Each row below is a small network's average activation on inputs in which a field has the value named, seen along a few directions.
Values that are neighbours, or in one group, have similar rows; names and order tell nothing.
In the rows, zero is written as 500.
Strong random noise was added to every row along 4 fixed directions; ignore it. To show where, here is one row again and again, with new noise each time:
[509 619 591 468 530 608 410 625 440 541 452 501 441 658 505 486 582]
[681 520 386 529 460 569 492 384 493 511 338 592 515 455 615 426 463]
[419 532 452 573 671 714 437 727 393 565 768 594 218 662 238 597 698]
[606 472 412 568 507 576 539 455 456 502 478 551 421 478 508 469 494]
[590 527 435 537 525 599 478 503 460 525 460 573 435 529 506 481 532]
[662 450 399 595 548 472 556 437 493 507 323 590 568 416 592 512 449]


VEZOD, 10 values:
vig: [687 197 293 554 238 373 591 228 583 337 487 486 607 125 603 349 306]
kel: [414 491 701 346 300 404 580 367 582 500 509 363 681 431 606 350 373]
pom: [615 684 798 365 438 439 388 537 503 519  74 388 760 674 799 425 418]
gup: [333 713 470 426 491 632 309 530 517 665 588 612 306 619 341 540 722]
fumu: [381 417 475 518 592 461 464 783 426 436 699 394 401 567 320 540 559]
nok: [488 277 609 479 197 373 902  27 487 384 591 149 480 184 634 336 188]
koso: [511 461 564 618 572 224 505 615 552 426 299 446 639 562 597 554 435]
miz: [611 360 125 555 467 548 471 291 669 467 581 779 568 181 475 437 469]
lofut: [473 596 299 405 544 480 423 361 618 576 469 671 698 391 546 577 497]
gul: [519 527 611 480 507 429 647 372 476 414 419 387 524 577 612 571 404]
The values of VEZOD form a ring.
Question: Going along VEZOD from vig by way of its neighbour miz, in what order are kel, pom, fumu, gul met?
Answer: kel, gul, pom, fumu
Question: How many steps from neighbour to neighbour lead from lofut to koso, at the fewest?
Answer: 5

DULU, 11 values:
lirer: [465 534 628 483 469 479 556 552 405 527 453 368 389 624 476 484 520]
vume: [738 354 444 518 270 472 675 257 433 275 404 364 566 375 761 267 236]
nedan: [577 554 416 434 385 672 584 246 489 504 514 510 370 467 541 366 437]
suti: [425 477 487 464 438 582 613 354 502 516 668 478 418 431 463 492 512]
bam: [417 530 670 425 439 611 637 399 435 530 639 387 386 548 480 454 470]
petap: [540 362 841 561 335 401 696 471 426 335 429 144 400 568 578 369 327]
koza: [443 458 258 521 621 573 343 668 577 526 699 687 494 496 314 567 656]
nif: [560 562 709 442 349 529 493 468 411 437 437 287 406 690 581 384 447]
peri: [402 443 635 599 575 215 517 733 543 449 386 388 646 464 511 529 453]
fogof: [324 569 452 435 524 572 403 546 499 598 723 558 424 451 364 590 631]
medor: [531 437 477 492 388 291 508 381 612 450 327 439 724 310 681 442 360]
The values of DULU form a ring.
Question: Going along DULU from bam by way of its neighbour suti, in what order are nedan, petap, nif, fogof met?
Answer: fogof, petap, nif, nedan
Question: List every value one step from koza, in the order listed.
Answer: peri, medor

KUDO, 11 values:
murov: [558 518 633 485 381 613 547 479 407 484 543 397 305 712 476 347 504]
vuza: [703 517 593 495 447 516 412 515 504 439 182 544 587 558 677 404 422]
ridi: [359 597 787 347 345 421 509 457 523 465 518 253 614 506 632 400 400]
pasa: [281 605 688 477 782 571 486 772 432 711 628 517 468 697 281 772 707]
bas: [494 469 587 597 533 373 529 669 437 410 452 331 450 638 487 490 468]
nimon: [419 192 217 745 563 367 559 589 549 448 795 551 354 257 236 586 541]
zef: [274 373 644 416 421 494 542 671 459 340 872 275 398 510 356 456 515]
til: [625 719 570 379 512 605 372 416 485 570 222 564 619 610 669 577 551]
luta: [427 584 858 365 382 379 644 387 486 520 305 258 637 552 703 459 388]
tomo: [560 344 394 683 687 219 577 660 486 436 366 543 679 374 518 612 399]
suk: [419 517 494 450 431 420 636 298 594 520 460 489 615 332 617 470 426]
The values of KUDO form a ring.
Question: List every value one step from bas, in the order listed.
Answer: vuza, tomo
Question: List every value one step from luta, in the order listed.
Answer: pasa, suk
Question: List every value one step from zef, in the order listed.
Answer: ridi, nimon

GUBU, 15 values:
gama: [380 575 672 387 592 575 552 582 481 576 572 475 436 632 428 525 539]
nepi: [574 573 457 555 605 454 394 626 502 519 272 628 639 583 573 557 521]
geso: [379 674 602 310 439 717 243 764 463 464 655 515 318 755 423 410 683]
rek: [608 691 620 358 393 732 443 359 459 616 420 450 475 648 615 413 465]
gav: [691 607 351 477 343 785 296 366 450 559 513 595 238 686 466 349 585]
tudot: [508 455 320 646 625 494 465 586 504 494 571 615 416 479 393 532 560]
rilo: [621 457 430 409 322 684 572 148 494 431 603 541 457 352 612 379 355]
mibo: [413 616 544 350 336 454 420 396 572 563 427 314 532 498 589 371 482]
buku: [484 356 537 566 539 371 562 585 498 397 524 477 683 390 512 510 425]
guf: [404 652 457 424 492 576 410 508 513 574 563 578 428 531 420 506 609]
tok: [620 490 533 528 581 501 479 601 438 430 400 541 546 535 521 584 499]
gimi: [432 432 409 446 428 465 590 344 537 489 596 484 555 301 540 494 453]
somum: [490 562 547 553 387 519 452 453 484 541 457 469 365 531 475 410 579]
laguk: [485 333 409 578 435 395 545 516 548 389 633 409 545 394 453 451 426]
bof: [602 517 395 500 509 420 570 332 610 545 295 601 612 410 636 515 459]
The values of GUBU form a tree with 6 forks.
Question: List every value one step from somum, in the order listed.
Answer: tudot, bof
Question: List every value one step from gimi, in the order listed.
Answer: guf
Question: List every value one step from gav, in the order listed.
Answer: nepi
Question: List every value one step from rilo, in the order listed.
Answer: gama
